Each row below holds a small network's activations on one record, seen along a few directions.
After each row come some of the record's fields: E, B, Y, W.
Other fields move the rows too, some of them a lot.
In the rows, 500 means zero.
Random noise pushes rows far along 19 fixed directions. That doesn't count. These rows show it; they differ only by the noise:
[270 616 531 558 506 423 475 554 505 587 606 507 590 580 621 487 531 801
 631 475 473 623 586 441 551 530 564 524 500 473 528]
[415 385 332 474 577 463 520 449 602 533 585 496 455 607 445 516 673 326
 446 346 374 458 621 587 363 650 538 428 418 427 527]
[530 559 676 499 563 412 463 495 369 554 467 552 391 331 672 466 462 746
 466 598 577 690 485 447 446 452 428 653 602 621 364]
[509 293 651 443 477 359 306 254 515 221 434 428 647 599 651 506 435 292
 479 463 652 525 397 673 563 593 573 448 445 476 581]
[638 573 524 555 625 602 520 372 460 407 349 469 635 462 613 479 395 402
 513 506 718 214 363 542 719 409 570 494 576 494 502]
[369 510 465 338 445 508 512 727 497 388 518 610 374 536 657 564 711 433
 437 554 470 610 569 587 506 572 415 464 421 457 535]
[308 675 553 546 429 544 391 488 706 324 522 484 585 488 521 546 553 731
 467 406 485 650 451 659 667 443 444 347 428 438 551]
[451 478 429 433 428 503 448 469 439 459 589 608 498 547 503 539 380 424
 574 603 730 499 650 416 703 601 455 572 547 265 492]
[484 399 338 618 453 500 479 520 696 665 548 427 642 288 599 759 566 337
 525 589 548 665 596 650 511 802 400 431 523 379 381]
[301 515 501 675 576 469 527 636 540 542 407 549 525 477 651 527 532 570
 577 486 662 600 536 706 674 454 478 406 570 462 501]
[496 576 436 500 396 560 466 506 541 494 571 454 585 481 613 621 438 469
 594 582 635 539 611 472 631 639 564 524 539 449 580]
[424 410 680 593 395 308 435 528 635 402 471 524 589 439 409 688 529 620
 506 371 426 635 429 651 439 383 416 485 447 533 431]
[281 440 507 375 405 386 502 565 559 460 506 497 432 638 628 503 686 636
 425 458 529 258 326 420 393 519 482 598 432 556 466]
[606 375 494 619 615 636 385 715 670 403 533 393 580 475 607 486 385 647
 469 313 554 524 587 433 441 452 641 392 372 706 752]
[604 613 481 315 493 628 485 307 488 621 500 559 465 615 298 478 624 431
 502 495 261 564 540 441 294 570 592 578 491 513 435]
[492 672 471 555 610 618 593 528 616 575 483 384 399 370 516 589 708 499
 523 517 414 656 591 628 441 540 555 494 513 546 441]
[729 666 411 471 513 712 455 710 572 560 524 668 528 320 663 585 476 492
 294 442 536 567 619 488 485 552 399 437 485 657 558]
[693 323 458 374 527 735 411 579 707 368 381 473 429 469 538 541 482 434
 350 413 475 364 404 436 349 434 521 465 462 648 523]
[685 333 435 341 467 707 363 306 497 469 361 514 167 442 205 410 391 567
 389 589 487 629 451 409 359 327 495 594 674 651 414]
[508 516 274 453 520 480 446 309 503 515 727 499 570 575 398 573 400 692
 630 442 287 509 707 245 603 509 608 551 595 412 507]
[554 490 575 662 581 622 423 534 498 751 566 540 674 393 445 419 265 596
 639 564 643 721 674 412 465 689 481 501 455 300 487]

[576 521 271 530 460 406 568 395 472 527 559 687 400 590 219 555 438 513
 558 459 470 386 557 422 688 552 445 504 482 341 515] | {E: e1, B: b1, Y: y2, W: w2}
[643 730 551 372 495 570 404 362 649 539 498 609 486 490 488 617 632 500
 321 391 493 649 518 515 463 501 472 598 535 702 326] | {E: e1, B: b1, Y: y2, W: w1}
[546 487 488 695 352 444 466 246 577 484 388 445 490 423 333 651 343 736
 657 556 482 706 372 542 622 501 503 453 608 564 519] | {E: e2, B: b1, Y: y1, W: w2}
[486 583 585 628 578 527 478 545 542 671 546 405 729 490 488 341 513 427
 396 414 660 305 414 531 372 591 512 479 331 530 515] | {E: e1, B: b2, Y: y2, W: w2}
[496 501 436 450 497 455 551 643 312 547 692 687 502 410 548 425 346 440
 286 402 435 315 659 384 400 315 318 500 630 492 471] | {E: e1, B: b2, Y: y1, W: w2}
[391 512 510 358 635 466 355 445 530 461 520 645 504 613 845 417 584 584
 373 438 555 619 518 505 565 579 448 491 526 527 397] | {E: e1, B: b1, Y: y2, W: w1}
[488 480 509 518 675 640 607 595 494 524 414 493 318 368 538 362 504 293
 401 499 584 491 599 644 439 423 429 450 592 414 422] | {E: e2, B: b2, Y: y1, W: w1}
[412 400 419 457 492 445 455 539 613 339 464 485 312 452 643 614 473 686
 498 512 553 563 494 461 675 324 458 557 653 555 411] | {E: e2, B: b1, Y: y2, W: w1}
[697 471 370 543 775 407 541 541 437 417 675 463 507 381 347 632 629 286
 390 382 662 371 745 446 669 369 508 632 456 553 373] | {E: e1, B: b1, Y: y2, W: w1}
[684 483 483 587 487 382 457 421 627 436 373 591 379 414 517 727 484 657
 480 436 533 675 461 551 644 443 459 553 572 721 394] | {E: e1, B: b1, Y: y2, W: w1}
[606 347 594 586 562 629 492 562 805 277 391 491 271 438 327 563 391 402
 479 406 681 526 524 535 503 509 392 437 326 287 498] | {E: e2, B: b2, Y: y1, W: w1}
[465 706 513 379 421 374 618 398 349 447 658 601 491 377 627 535 519 245
 401 503 358 527 652 641 494 589 337 497 578 259 426] | {E: e2, B: b1, Y: y2, W: w2}
[440 612 286 282 375 584 521 423 414 396 647 551 557 712 576 386 444 490
 524 520 308 270 501 286 612 632 558 408 464 341 680] | {E: e2, B: b1, Y: y1, W: w2}
[716 625 604 457 521 630 421 414 460 501 374 555 408 464 614 473 473 471
 402 587 696 659 462 468 486 565 517 591 520 743 531] | {E: e2, B: b2, Y: y2, W: w1}
[536 374 473 582 650 433 594 440 314 490 519 399 490 473 571 410 504 398
 573 602 684 332 477 440 575 613 559 573 452 440 514] | {E: e1, B: b2, Y: y2, W: w2}
[489 803 687 448 339 628 707 543 437 528 399 483 284 487 362 396 503 521
 505 560 452 354 373 510 330 421 515 582 495 524 537] | {E: e1, B: b2, Y: y1, W: w2}
[441 415 370 545 605 602 478 626 607 629 527 500 493 453 391 512 654 282
 386 498 536 629 636 652 462 535 450 401 460 482 432] | {E: e1, B: b2, Y: y1, W: w2}
[588 579 713 453 558 565 626 447 584 591 409 611 410 583 529 422 386 442
 600 391 462 391 497 426 327 623 512 590 447 313 386] | {E: e1, B: b1, Y: y2, W: w1}
[516 325 489 442 503 308 520 367 309 430 425 542 346 440 534 453 558 387
 407 616 474 474 334 595 456 622 361 489 483 422 463] | {E: e1, B: b1, Y: y1, W: w2}
[490 569 457 597 709 339 631 547 455 569 606 457 474 349 435 520 682 552
 413 390 373 420 575 533 427 395 448 539 458 507 381] | {E: e2, B: b1, Y: y1, W: w2}
[455 494 275 510 375 530 556 522 562 703 478 482 283 409 436 531 598 534
 455 658 437 545 458 516 418 688 395 481 551 486 462] | {E: e1, B: b2, Y: y1, W: w1}
[718 492 545 443 452 449 515 405 635 278 653 526 410 387 397 552 439 523
 272 306 430 300 448 328 335 578 347 523 283 506 524] | {E: e2, B: b2, Y: y2, W: w2}
[393 366 226 594 527 509 600 583 659 686 423 503 411 625 609 686 546 603
 746 496 392 603 638 462 587 545 654 477 720 604 472] | {E: e1, B: b2, Y: y1, W: w1}
[533 440 599 492 515 482 593 493 614 461 388 439 468 579 605 585 570 528
 605 457 402 384 373 450 381 532 599 556 471 543 489] | {E: e1, B: b2, Y: y1, W: w1}
[585 578 706 489 364 421 435 540 427 517 484 649 514 760 483 471 379 475
 487 309 666 473 568 455 373 448 669 597 449 808 737] | {E: e1, B: b2, Y: y2, W: w2}
[428 469 690 469 557 460 390 525 485 411 452 459 686 555 352 522 706 498
 499 531 556 635 397 611 524 335 508 543 352 537 383] | {E: e2, B: b1, Y: y2, W: w2}
[563 516 606 553 436 435 543 396 474 438 563 378 322 316 588 468 322 494
 421 483 583 461 532 491 373 569 475 569 569 502 550] | {E: e1, B: b2, Y: y1, W: w1}
[539 532 524 329 485 352 534 352 315 408 488 561 460 354 763 582 543 460
 409 563 241 562 457 579 460 422 402 540 743 535 355] | {E: e1, B: b1, Y: y1, W: w1}
[473 431 496 537 455 566 665 603 551 533 376 525 434 452 513 540 467 438
 577 478 304 380 416 588 372 518 421 394 505 336 519] | {E: e1, B: b2, Y: y2, W: w1}
[482 504 295 529 539 368 560 445 452 557 616 431 332 374 475 586 574 722
 537 539 300 642 607 441 537 426 518 571 661 638 415] | {E: e1, B: b1, Y: y2, W: w2}
[317 370 409 479 414 458 512 555 391 401 558 469 370 507 302 410 417 418
 474 550 591 393 546 560 593 290 419 473 612 325 507] | {E: e1, B: b1, Y: y1, W: w1}
[406 522 679 247 424 479 448 520 440 358 521 619 435 686 638 516 664 414
 547 537 339 772 575 526 362 609 532 525 403 454 531] | {E: e1, B: b1, Y: y2, W: w2}

Which values does each new row have?
[533 520 561 481 409 626 603 540 597 372 425 470 334 443 413 495 405 608
 523 459 403 328 374 435 440 446 448 470 461 361 549] | {E: e1, B: b1, Y: y1, W: w1}
[447 715 659 598 453 496 538 386 553 625 414 570 377 464 560 423 338 622
 484 343 591 558 555 602 405 422 515 555 687 592 488] | {E: e2, B: b2, Y: y2, W: w1}
[614 638 666 601 296 510 518 446 577 441 304 482 535 328 524 548 327 498
 424 391 369 519 304 791 395 429 450 333 561 600 650] | {E: e2, B: b1, Y: y1, W: w1}
[561 562 349 460 580 413 586 422 400 574 641 558 470 511 495 464 579 196
 370 423 522 420 707 573 494 612 481 516 533 487 473] | {E: e1, B: b2, Y: y2, W: w1}
[473 365 575 534 600 485 478 642 587 500 561 390 561 454 429 561 620 409
 550 548 561 607 576 475 463 497 499 558 362 465 380] | {E: e2, B: b2, Y: y2, W: w2}
[624 525 537 469 650 588 394 492 386 462 549 507 529 495 399 353 410 423
 415 470 562 610 639 510 530 356 566 490 492 578 541] | {E: e1, B: b1, Y: y2, W: w2}
[411 356 588 395 413 530 420 690 547 467 371 707 399 546 522 490 515 599
 490 586 577 672 425 524 507 495 323 503 451 388 403] | {E: e1, B: b1, Y: y2, W: w1}
[205 553 651 580 494 462 485 500 459 419 497 515 605 482 459 359 505 525
 496 390 378 693 507 826 507 283 441 320 559 384 486] | {E: e1, B: b1, Y: y2, W: w2}
[599 391 365 381 537 444 438 441 434 643 577 643 408 496 664 557 435 393
 395 493 410 619 690 394 396 512 486 577 726 646 383] | {E: e1, B: b2, Y: y1, W: w2}
[511 496 618 429 582 602 613 555 561 326 320 510 286 447 608 463 470 582
 572 575 472 399 323 475 521 463 414 484 456 313 439] | {E: e2, B: b1, Y: y2, W: w2}
[532 541 446 392 491 473 576 553 316 293 542 508 446 568 398 477 612 573
 522 546 297 427 431 427 565 447 510 469 357 478 645] | {E: e1, B: b1, Y: y1, W: w1}
[462 503 390 545 664 597 609 685 726 594 421 542 481 608 389 597 693 442
 564 370 365 369 532 522 502 458 539 443 409 412 420] | {E: e1, B: b2, Y: y1, W: w1}
[462 457 473 467 706 413 457 454 402 355 719 319 504 409 584 365 539 262
 314 452 660 391 679 554 564 402 511 525 503 469 457] | {E: e1, B: b2, Y: y2, W: w2}
[269 677 479 432 503 580 526 469 490 371 513 614 341 478 418 316 581 771
 351 524 375 459 338 525 582 373 254 367 466 310 443] | {E: e1, B: b2, Y: y1, W: w2}
[200 687 442 518 336 536 658 577 527 565 524 466 464 692 582 489 575 457
 629 444 585 346 573 583 521 550 636 474 555 467 672] | {E: e2, B: b1, Y: y2, W: w2}
[549 620 585 343 517 611 397 438 551 463 574 428 522 368 501 463 529 556
 322 562 401 504 432 394 398 439 403 549 505 503 348] | {E: e1, B: b2, Y: y1, W: w1}
